These are the activations of a small neural network, seen along a few directions. Each row is one input.
In each table, some parts of the input vary, and every possible input appears once, in random order.
A made-up example of a description, with smaller parts first: ring(5) and (point or (values(2) and line(4)) or line(9)).
Shared parts are said once, and a part with two or three values counts as separate values.
In the rows, 128 means zero.

Other details of the inputs shift rows strongly along two fixed directions, in all tables alike. That doesn't count.

A family of inputs:
x1: [ 96 131 151 128  97 168 165  84 125 170 120 137 129 128]
x2: [102 140 144 145 119  97 132 115  62 137 105 134  91 181]
x3: [105 171 155 143 113 103 135 136  64 155 111 115  77 178]
x4: [106 145 136 126 127 141 157 114 122 132 125 138 104 131]
x5: [130 135 142 132 118 129 144 120  92 149 144 142 102 136]
x6: [160 123 118 114 164 104 113 160 135 111 132 125 132 111]
x7: [103 158 146 135 113 103 144 133  72 148 109 134  86 178]
x8: [152 103 106 123 112 140 121 139 162 123 147 128 160 108]
x9: [110 125 145 130 134  77 124 129  70 139 135 155 123 136]
x10: [103 147 132 131 106 156 136 113 148 143 113 111 132 131]
x11: [ 98 166 168 137 123 135 148 113  96 161 110 121  90 150]
x12: [155 118 102 112 150 156 123 134 195  87 157 136 155  79]
x13: [187 123 127 129 202  35  72 190  38  95 156 136  83 157]
x14: [152  94 101 126 143 117 105 141 158  90 137 123 158 116]
x15: [102 124 138 136 130 148 142  86 130 125 116 139 126 128]
x16: [ 79 159 146 141  82 176 160  86 151 152 103 116 122 137]
x17: [110 129 122 136  78 169 154 100 140 139 134 139 133 126]
x18: [159 122 108 118 144  98 105 165 140 110 130 121 140 126]
x19: [ 93 154 148 134 103 128 152 110 108 152 102 136 108 163]
x20: [151  89 101 122 161 137 112 130 174  87 143 127 161  90]
x21: [143 100 113 126 156 128 116 124 150 101 127 125 147 102]
x22: [108 117 132 137 118 118 131 109 120 132  97 123 129 147]
x23: [ 75 128 138 141  89 161 156  66 140 135  97 134 130 145]
x24: [157 116 103 108 155 145 116 143 181  96 151 130 157  86]
x25: [170 112 116 122 138 133 112 140 146 116 168 139 139  96]
x26: [139 116 104 121 129 135 126 143 174 108 134 124 159 114]
x27: [100 124 133 129 102  93 123 127  88 132 123 151 135 143]
x28: [104 147 144 127 127 159 142 113 138 146 117 115 123 120]
x29: [130 118  97 112 115 171 132 118 204 103 136 126 172  96]
x30: [ 83 162 152 139 111 167 166  97 123 150 115 120  99 130]
x31: [156 116  92 123 134 148 104 150 199  99 140 103 161  85]
x32: [166 106 117 120 140 126 114 146 138 126 148 130 142 100]
x33: [107 131 143 136  89 132 147 110 104 171 105 129 124 153]
x34: [ 94 136 139 138  67 174 164  80 140 159 119 140 135 136]
x35: [164 132 130 125 172 100 101 177 118 120 141 110 118 121]
x36: [199 124 127 120 157  43  68 203  50 134 154 132 104 161]
x37: [186 118 133 121 201  37  67 187  46 108 142 131  99 157]
x38: [117 146 143 137 124 112 127 143 112 150 111 107 113 156]
x39: [142 105 105 122 136 128 106 125 153  97 133 126 155 119]
x40: [142 124 115 124 146 153 118 142 174 114 133 108 142  88]
x41: [115 132 161 133 116 118 151 118  82 175 119 134 110 153]
x42: [130 110 104 115 135 176 146 118 211 102 137 128 171  76]
Each input here is: values(2) and (point or (values(4) and line(5))).
Question: The inputs of x19 and x12 match in every part but the values(2) part. If x8 is changed in the same way as x19 into x12, which row does it become?
Answer: x41
Question: The inputs of x1 and x36 match in every part but the values(2) part. If x9 is changed in the same way as x1 into x36, which row does it become?
Answer: x27
Question: Which other rows does x1 become when the values(4) part takes its other values? List them by row number.
Answer: x24, x28, x37
Question: Which other rows does x11 become when the values(4) part takes its other values? List them by row number.
Answer: x12, x15, x25
Question: Which other rows does x38 become when the values(2) part takes its other values? List them by row number.
Answer: x35
Question: Start at x7 and move only the line(5) part, one step at a time. The first step leads to x19. Which rows follow, in order?
Answer: x29, x26, x18
